A small network was trained on invented records. Each row is its activation on one of them, seen along a few directions.
After each row come some of the record's fields: Duna, Bavov, Rofat, Let.
Not every record has every field; a missing one is written none.
The largest differences between rows may come from other fields.
Random noise pushes rows far along 4 fixed directions. That doesn't count. These rows show it; they differ only by the noise:
[ -96   -1  400   82  366  542 -256  205 -147  220  -66 -173  481  -72
  336 -385 -262]
[-177 -430   21 -483 -338 -628 -395  -71 -533    8 -613 -196  323 -178
 -734 -137  -65]
[  -6  -43  407  -47  155  286 -194  338 -215  228 -203  -28  353 -179
  148 -203  -78]
[ 125 -127  535 -251 -143    4   89  714 -335  -18 -121  -36  108 -581
 -249   47   48]
[ -92  -49  234  141  370  385 -675 -101 -103  648 -619  184  728  431
  526 -409  -35]
[-495  148 -446 -428  -34 -283 -277 -775 -466  282 -209 -310 -168 -140
 -220 -292 -317]

[ -90  151 -170   38   -2   90  138   28   29   24   30 -146 -130  -99
  -23   85   32] => Duna is b1, Bavov is z1, Rofat is l1, Let is p4
[-162 -253   53  -47  124   10 -100 -281 -157 -244  248 -377  339  -46
 -163 -267 -532] => Duna is none, Bavov is none, Rofat is none, Let is p7
[ 103   84   74  100  157  257   63 -439   25  -94  458  128 -132   62
  495 -114 -233] => Duna is b2, Bavov is z2, Rofat is l3, Let is p2
[  29   -2   10 -226 -177 -106  166  -34 -260  -44  116  -28 -202 -302
 -102   65  -67] => Duna is b1, Bavov is z2, Rofat is l2, Let is p7
[-117  -73  -66  -86   82  101   53 -363 -233  -95  329 -321   38 -157
  -24 -144 -428] => Duna is none, Bavov is none, Rofat is none, Let is p7
[  -3 -315   41  -97 -111 -417 -182 -283   10 -333   -1   99  224  203
 -154 -164 -185] => Duna is none, Bavov is none, Rofat is none, Let is p2
[ -95 -211  153  107  152  377  -18  230  -84 -263  155 -606  373 -135
 -287 -206 -335] => Duna is b2, Bavov is z1, Rofat is l2, Let is p1
[  34 -153   31 -130 -137 -351  -29  113  -33 -109 -172   39   26  -12
 -363   87  138] => Duna is none, Bavov is none, Rofat is none, Let is p6
[ 235 -393  -15  -71 -353 -255   89   40 -158 -236  -55 -143   92   10
 -462  300  138] => Duna is b2, Bavov is z2, Rofat is l3, Let is p4
[ 84 106 324  50  82  20  67 624 241 -93 -88 126  26 -44 -86 -12 250] => Duna is b2, Bavov is z2, Rofat is l3, Let is p6
[ 307 -323  436  227   16  315  -16  459   14 -112   30   47  454   65
  127   24   -1] => Duna is b1, Bavov is z2, Rofat is l3, Let is p7
[ -74  270  -15  108  153  121  186   -8  249 -134  293   41 -221   64
  176  -76  -25] => Duna is b2, Bavov is z2, Rofat is l3, Let is p4
[-349   -5 -325 -259  -67  -89  -46 -463 -359  -47   80 -450  -67 -203
 -270 -221 -388] => Duna is b1, Bavov is z1, Rofat is l2, Let is p7
[ -62 -130   69   23    4 -160   20  193  138 -288  -22 -126  223   45
 -297  -54  -56] => Duna is none, Bavov is none, Rofat is none, Let is p4
[ -74 -151  127 -378 -303 -369  313  143 -346 -514  294 -357 -228 -538
 -660   54 -173] => Duna is b2, Bavov is z1, Rofat is l2, Let is p4
[-220  390 -222 -100  -20  104  350  217   14 -125  241 -384 -474 -453
 -272   78  -13] => Duna is b1, Bavov is z1, Rofat is l2, Let is p6
[  89  273 -119  147  173  103  -90 -603  192  341  147  625 -196  412
  818  -25   33] => Duna is none, Bavov is none, Rofat is none, Let is p2
[  43 -186  137 -127 -131 -255 -285  -49 -231  109 -338  206  212   11
 -163  -22  119] => Duna is b2, Bavov is z1, Rofat is l2, Let is p3
[-111   35 -333 -305 -242 -457  264 -584 -213 -338  442  -45 -598 -280
 -253   41 -168] => Duna is b1, Bavov is z2, Rofat is l3, Let is p3
[  86 -268   49 -176 -302 -431  -66   99 -111 -158 -258   73  115   38
 -365   72  113] => Duna is b2, Bavov is z2, Rofat is l3, Let is p7
[-166  198  -61  174  230  143  -84   84  281    1  -48 -104    2  188
   75 -140   82] => Duna is b2, Bavov is z1, Rofat is l1, Let is p6
[ 344 -100   50  -11 -350 -225  -76  214  -35  369 -382  601  -70   63
   -5  446  541] => Duna is b1, Bavov is z1, Rofat is l2, Let is p6
[  -7 -356  202  -59  -88 -363  -96  259   99 -547  -57 -181  313  -16
 -560 -119 -124] => Duna is none, Bavov is none, Rofat is none, Let is p6
[ 357 -263  376  311    1  308   91  447  176 -258  147   88  309   76
  265  114   78] => Duna is b1, Bavov is z1, Rofat is l1, Let is p2
[-184 -144 -331  233  334  179 -556 -618  123  377 -428  -63  502  774
  279 -354 -112] => Duna is b2, Bavov is z1, Rofat is l1, Let is p1
[ -10  -33  -59    2 -130   20  296  262    3 -351  226 -341 -113 -274
 -238  111  -35] => Duna is b1, Bavov is z1, Rofat is l1, Let is p5
[-119 -171 -524   10  -65  -18 -179 -559 -187  184 -256 -335  132  255
 -162   24  -74] => Duna is b1, Bavov is z1, Rofat is l1, Let is p1
[ 318  -79  280   73  -23 -132    2  -16  170  -20   79  671  -14  206
  410   88  137] => Duna is none, Bavov is none, Rofat is none, Let is p2
[ -96 -199   -9 -123 -151 -306  168  181   -3 -498  118 -349   67 -196
 -605   10 -135] => Duna is none, Bavov is none, Rofat is none, Let is p4
[ 116   35  487   70  167  222   37  649  108  -30    7   91  166 -197
  138  -80  116] => Duna is b2, Bavov is z1, Rofat is l1, Let is p5
[ 286  -20  430  166   50  184  183  671  225 -157   97  179   96 -107
   78  151  193] => Duna is none, Bavov is none, Rofat is none, Let is p6
[ 253  -60  -40   58  -84  196  241  -70  -55 -113  288  -81 -134 -109
   61  173  -57] => Duna is b1, Bavov is z2, Rofat is l3, Let is p1
[ 334 -291  323  186   -3  238  207  500   97 -303  263 -163  278 -156
 -132  159  -73] => Duna is none, Bavov is none, Rofat is none, Let is p1
[-131    8 -102 -104   20  104 -106 -258 -275  237  -38  -84    6  -82
   83 -113 -176] => Duna is b1, Bavov is z1, Rofat is l2, Let is p7
[-255 -247  -38 -286 -130 -585 -146  -70 -126 -243 -226 -128  106   52
 -488 -186  -54] => Duna is b2, Bavov is z1, Rofat is l1, Let is p4

Here are new rows. What are their fields?
[ 207  263  376   10   79  295   45  488  -60  488 -211  403  -54 -207
  477  151  308] => Duna is b2, Bavov is z1, Rofat is l1, Let is p7
[ -40  -81   37  -48  -37 -103 -133  -29  -87   86 -152    1  111    7
  -39   -7  -34] => Duna is b2, Bavov is z1, Rofat is l1, Let is p7
[ -35  -60 -547 -223 -357 -530   79 -550 -153  119 -133   47 -297  157
 -325  325  154] => Duna is none, Bavov is none, Rofat is none, Let is p4
[ 162 -239  347  305  159  378 -312  317  107  161 -175   86  560  212
  200  -57   77] => Duna is b2, Bavov is z1, Rofat is l2, Let is p6
[ -14  177 -466  -49  -15 -114  -85 -657  -28  389 -120  197 -214  246
  197   95   24] => Duna is none, Bavov is none, Rofat is none, Let is p1
[  63 -107  178 -285 -215 -526  111  161 -125  -79 -121  299  -95  -97
 -230  128  167] => Duna is none, Bavov is none, Rofat is none, Let is p4
[ 104   20 -199   95   85   93 -145 -377   31  328 -146  184  100  312
  278   36   13] => Duna is none, Bavov is none, Rofat is none, Let is p1
[ -50 -163 -260  134   61  178   88 -409   46 -399  459 -558   57   64
 -182 -108 -410] => Duna is b2, Bavov is z2, Rofat is l3, Let is p1
[ 114 -208   54  246  133  298  108  -40  148 -163  332 -183  269  215
  127   32 -219] => Duna is none, Bavov is none, Rofat is none, Let is p4
[  84  134  320  293  253  437  199  505  349 -117  393   20  -20  -97
  264    9  -22] => Duna is b2, Bavov is z1, Rofat is l1, Let is p6
[ 200 -348 -152 -109 -521 -556 -156  127 -119   43 -640  169  196  197
 -496  369  406] => Duna is b1, Bavov is z2, Rofat is l3, Let is p7
[-130   82  -84 -129  -94 -113  225  -10  -26 -310  292 -265 -246 -217
 -259  -32 -173] => Duna is b2, Bavov is z2, Rofat is l3, Let is p7
[   8  140   48   64  196  102  -43 -164   55  258  -23  281   46  243
  433  -63   56] => Duna is none, Bavov is none, Rofat is none, Let is p4
[ 239 -336  174  119   27   67 -258   71   -8  131 -341  148  458  347
   32  -23  129] => Duna is b2, Bavov is z2, Rofat is l3, Let is p1
[ -23  -39  329  -89  -65 -231  -89  659  123 -200 -286   51  154 -148
 -450  -71  165] => Duna is b2, Bavov is z1, Rofat is l2, Let is p6
[  15 -239 -584 -176 -515 -591 -309 -427 -250  363 -693   93   -4  201
 -522  391  373] => Duna is b1, Bavov is z1, Rofat is l2, Let is p6
[  59  154  409  261  419  645  121  309  174   16  414  -21   83  -67
  575 -204 -206] => Duna is b2, Bavov is z1, Rofat is l1, Let is p7
